Each row below holds a small network's activations on one input, seen along a few directions.
In each table, some parts of the input vary, and every possible input appears once, in random order.
A made-up example of a description, with smaller parts first: one of 3 separate values, together with either a single point or one of 11 places around a ring or (one of 4 places along a line, together with one of 8 places around a ring).
Shared parts are said once, and a part with two or three values counts as separate values.
(in the rows, 128 means zero)

A family of inputs:
row 1: [166 158 108 139  74 141 160 100 155 103 187 132 139 122 104 169 114 140
 160]
row 2: [219 120 129 103 113 166 136 137 130 106 136 173 120 139 100 123 105 126
 116]
row 3: [ 74 128  68 188 117 113 128 149 129 119 146 136 131 148 153 176 105 107
 148]
row 4: [ 61 131  80 163 125 100 102 132  95  87 138 144 132 131 151 137 120  81
 146]
row 5: [154 165 119 114  84 133 135  84 116  68 177 136 133 111 109 132 122 118
 155]
row 6: [151  65 180  89  80 141 143  92 143 166 132 105 107 110 114 135 150 210
 120]
row 7: [179 156 127 104 100 140 138  95 110  53 147 138 140 109 117 116 124 113
 159]
row 8: [ 87 122  85 145 143 111 103 145  92  74 112 146 143 124 165 123 125  75
 149]
row 9: [194 141 152 103 111 161 131 116 104  63 138 143 123 104 114 114 111 103
 142]
row 10: [ 68  44 137 121 124 108 101 141 128 193  88  98 105 123 158 133 127 200
 118]
row 11: [155 153 181  98  98 128 141  93 108 187 110  79 128 114 100 114 184 151
 153]
row 12: [ 89 110  64 186 132 124 130 162 137 127 136 131 114 140 143 179  93 109
 117]
row 13: [135  90  86 144 157 133 100 188 123 122  89 165 126 158 161 133  92  97
 102]
row 14: [ 54 116 169 126 200 108  94 103 139 175 105 104 136 143 143  75 142 133
 111]
row 15: [ 68 151 144 133 164  98 142 123 109 215  73 100 134 128 159 113 157 135
 113]
row 16: [120 106  98 133 143 123  95 179 116 105  92 159 124 148 173 105 102  81
 113]
row 17: [107 110 104 138 155 132  95 167  91  85 104 145 128 114 169 120 111  66
 129]
row 18: [205 136 143  95 102 154 132 126 124  86 132 162 117 133 114  98 108 113
 128]
row 19: [154 178 174 100 155 135 148 103 145 164 128  99 115 109 104 101 189 165
 125]
row 20: [ 58 140  78 174 113 103 108 145 117  96 143 143 135 145 151 162 121  98
 144]
row 21: [ 65 152 140 132 187 106 120 144 142 188  76  98 120 119 142 101 174 139
 119]
row 22: [178 141 102 136  89 153 160 114 156 113 183 133 119 115  93 174 109 139
 128]
row 23: [ 47 116 180  96 193  72 110 138 142 161 105 105 145 158 128  94 147 148
 122]
row 24: [110  92  81 187 139 127 115 178 148 131 126 147 122 130 147 171  84 107
 101]
row 25: [ 64 133 140 129 130 102 114 140  91 216  64  78 134 124 132 105 167 133
 144]
row 26: [142 140 206 100 161 140 136  63 143 146 152 103 132 133 107  69 155 159
 118]
row 27: [216 113 114 124 107 174 149 146 150 109 146 153 130 125  90 147 107 139
 108]
row 28: [198 121 124 143  93 158 153 128 161 116 173 151 126 109  90 162 100 138
 114]
row 29: [132  85  73 165 152 144 112 194 140 123  98 146 130 147 149 158  91 111
  94]
row 30: [161 171 178 102 134 124 170  77 119 188 128 100 131 116 120 113 172 160
 121]
row 31: [149 172 116 122  73 135 140  97 140  79 184 137 137 120 107 157 125 132
 153]
row 32: [134 140 218  68 151 109 155  96 151 131 151 106 139 149  92  90 163 172
 129]
- The inputs of row 5 and row 4 match in every part but one. If row 19 is changed in the same way as row 5 into row 4, which row does it become? => row 21
- Describe the family of inputs behind these rows. => one of 2 separate values, together with either a single point or one of 5 places along a line or one of 10 places around a ring
- Start at row 32 and move only the place on the line of 5, one step at a time. The first step leads to row 26. Which rows follow, in order? => row 19, row 30, row 11
- Start at row 3 and move only the place on the ring of 10, one step at a time. The first step leads to row 12. Which rows follow, in order? => row 24, row 29, row 13, row 16, row 17, row 8, row 4, row 20
- Change only the place on the ring of 10 in row 18. List by row number the other rows that result. => row 1, row 2, row 5, row 7, row 9, row 22, row 27, row 28, row 31

A family of inputs:
row 33: [157 181 143 119  85 135 159  39 127  95 179 111 141 107  99 127 146 142
 167]
row 34: [208 153 132 110  92 171 133 127 109  83 143 148 120 123  96 116 115  87
 144]
row 35: [200  98 103 153  65 165 143 153 155 149 155 154 106 124  92 179 103 147
 110]
row 36: [144 112 160 128 136 134 161 142 161 223 102  89 126 138 108 159 156 191
 102]
row 37: [148  96  45 179 112 154 127 184 156 118 127 155  93 118 148 185  91 125
 104]
row 38: [103  66  55 177 127 134 115 187 127 143 110 132 114 116 138 178  94 123
 111]
row 39: [114 170 177  83  84 104 152  64 121 118 155  94 132  97 103 112 168 167
 165]
row 40: [ 36 154  97 142 121  79 100 127  92 113 127 125 142 153 162 129 144 101
 166]
row 41: [ 19 159 139 145 154  84 110  92  95 142 128 104 123 128 161 117 164 107
 146]
row 42: [158 180 122 139  62 134 148  87 130  71 193 130 143 124  88 145 120 106
 176]
row 43: [194 161 102 120 121 149 144 142 105  70 139 168 137 126 129 132  95  67
 126]
row 44: [157  88 199  64 123 125 130 103 146 129 137 110 113 125 110 103 141 185
 118]
row 45: [135 116 192  95 178 118 144 124 163 165 129 105 129 153 104 100 160 170
 108]
row 46: [166  81 166  98  82 142 149 125 148 197 114 104 113 105 115 155 142 204
 116]
row 47: [201  94 127 133  83 170 158 108 150 173 147 130 121 112 111 159 131 180
 107]
row 48: [ 56 146  87 166 126  99 100 129  97  74 151 122 147 121 141 156 129  79
 169]
row 49: [ 47 188 151 121 158  95 121  84 126 166 132  91 137 119 122  97 180 133
 139]
row 50: [209 153 154  93 117 169 141  79 104 107 133 129 123 108 109  97 140 127
 143]
row 51: [137 106  91 148 141 148 109 164 159  58 143 172 121 135 146 141  84 116
 113]
row 52: [110 163 166 107 179 114 110 121 117 183  76 109 135 116 132  66 167 122
 121]
row 53: [ 93 110 178 111 190 110 110 126 162 184 110 105 130 143 123  83 139 147
 103]
row 54: [105 173  73 167 107 121 121 125 124  55 172 139 140 121 150 159 116  81
 170]
row 55: [ 74  81 113 126 153 105  95 161 134 127  98 148 138 169 156 113 107 125
 123]
row 56: [139 185  94 145  96 118 156 105 124  60 192 151 156 128 123 160  98  83
 164]
row 57: [189 107 142 115 103 160 125 133 151  81 172 160 121 145  90 130  93 135
 113]
row 58: [ 70  81 121 167 151 118 126 153 122 208  86  97 112 134 165 139 114 149
 101]
row 59: [192 103 162  96 126 159 135  85 144 105 166 134 129 132 105 109 122 168
 109]
row 60: [ 91 200 167 107 142 103 165  81 134 149 149  90 140 127 103 114 195 154
 146]
row 61: [151 171 180  91 169 124 148 120 119 164  96 109 129 126 111  81 182 144
 133]
row 62: [ 60  87 161 135 182 103 108 129 133 158 107 122 125 146 164  95 125 127
 107]
row 63: [183 106  71 161  98 145 152 165 153 128 146 172 112 129 122 192  81 127
  95]
row 64: [172 141 191  60 114 134 134 102 103 131 105 111 117  97 114  83 159 154
 148]
row 65: [114 122  95 146 141 126 101 164  84  84  95 139 144 117 148 123 122  61
 134]
row 66: [ 97 130 105 124 137 105  97 162  82 125  67 139 142 151 169  97 137  84
 134]
row 67: [102 107 144 144 154 128 126 148 154 237  84  83 123 130 124 137 128 172
 100]
row 68: [163 151  79 143 128 152 114 161 110  62 115 156 127 119 155 130 113  64
 129]
row 69: [ 86  74  71 157 125 116 112 181 125 180  78 127 115 153 155 161 102 143
 115]
row 70: [ 90  75 103 148 155 126  98 166 135  84 125 150 138 133 138 137  94 107
 120]
row 71: [171 116 111 127 134 141 134 143 151  64 163 182 133 146 118 146  72 118
 101]
row 72: [ 80 136 151 131 170 104 108 127  85 157  75 121 131 124 174  81 154  95
 120]
- Describe the family of inputs behind these rows. => one of 4 places along a line, together with one of 10 places around a ring
- The inputs of row 50 and row 33 match in every part but the place on the line of 4. If row 61 is changed in the same way as row 50 into row 33, which row does it become? => row 60
- The inputs of row 63 and row 56 match in every part but the place on the line of 4. If row 58 is changed in the same way as row 63 into row 56, which row does it become? => row 41
- Change only the place on the ring of 10 in row 59. List by row number the other rows that result. => row 44, row 45, row 51, row 53, row 55, row 57, row 62, row 70, row 71
- Start at row 37 and move only the place on the line of 4, one step at a time. The first step leads to row 51. Which rows follow, in order? => row 68, row 54

A family of inputs:
row 73: [126 124  77 155 119 131 115 159 121  79 137 158 132 135 141 151  95  86
 133]
row 74: [121 126  84 157 119 131 118 147 119  95 136 148 130 129 142 149 102  94
 133]
row 75: [123 118 109 139 129 127 123 144 125 124 121 139 127 134 141 136 115 118
 123]
row 76: [120 120 135 129 144 127 125 134 131 145 116 123 126 130 132 122 131 132
 118]
row 77: [110 134 151 118 142 119 128 118 130 163 114 109 127 129 126 112 150 146
 126]
row 78: [121 111 122 133 130 129 120 141 128 136 117 128 124 129 134 131 123 130
 123]
row 79: [106 144 179  99 149 111 133 102 123 172 109  94 130 123 123  95 170 154
 132]
row 80: [112 122 143 124 137 119 131 126 132 157 119 114 128 131 127 125 139 144
 124]
row 81: [105 135 169 107 147 114 128 104 127 160 117 104 130 129 126 100 156 149
 129]
row 82: [119 119  93 149 126 129 120 149 128 102 132 144 127 130 141 147 108 110
 127]
row 83: [244 156 148  97  68 172 167  85 144  74 191 147 126 109  75 140 119 144
 141]
- Describe the family of inputs behind these rows. => either a single point or one of 10 places along a line
- Start at row 73 and move only the place on the line of 10, one step at a time. The first step leads to row 74. Which rows follow, in order? => row 82, row 75, row 78, row 76, row 80, row 77, row 81, row 79

A family of inputs:
row 84: [ 94 161 148 118 139 115 114 116 100 124 108 100 139 123 131 100 161 108
 153]
row 85: [ 99 175 132 132 124 111 151  88 124 150 139 105 130 131 131 126 156 142
 147]
row 86: [154 138 115 125  91 134 122 112 126  58 178 160 143 147 108 131  93  98
 151]
row 87: [194 110  88 130  70 157 138 153 105 108 115 152 115 113 139 160 102 118
 132]
row 88: [143 113 175 100 164 133 123 134 139 156 105 116 117 136 130  93 135 143
 112]
row 89: [ 94 154 140 125 127 107 131 100 100 128 134 103 136 113 127 123 165 119
 158]
row 90: [108 150 142 123 106 113 140 102 142 166 145 105 124 117 118 145 152 162
 134]
row 91: [134 116 153 131 115 131 148 112 158 173 137 103 132 125 111 141 140 173
 126]
row 92: [197 146  75 161 106 173 134 148 123 109 133 152 120 106 117 153 106  90
 124]
row 93: [105 156 159 102 155 107 118 127 108 136  94 125 132 121 136  79 151 108
 132]
row 94: [ 58  93  79 188 155 109 105 172 118 147 106 139 127 144 173 155  93  92
 106]
row 95: [137  93 158 112 133 136 138 116 148 171 126 105 121 118 103 130 126 179
 109]
row 96: [144 129 105 137 122 143 121 110 138  25 184 163 129 116 135 137  94 103
 135]
row 97: [181 134 111 126 108 141 152 155 151  83 162 158 131 141 100 163 105 124
 123]
row 98: [143  90 168 108 139 140 125 123 143 167 117 124 111 135 118 106 143 170
  99]
row 99: [ 58  88  71 161 150 105  93 188 135 130  97 137 127 150 160 148 109 119
 123]
row 100: [133 130 157  98 171 122 123 121 116 144  95 127 143 140 141  86 146 129
 114]
- Describe the family of inputs behind these rows. => either one of 2 separate values or one of 5 places along a line or one of 10 places around a ring
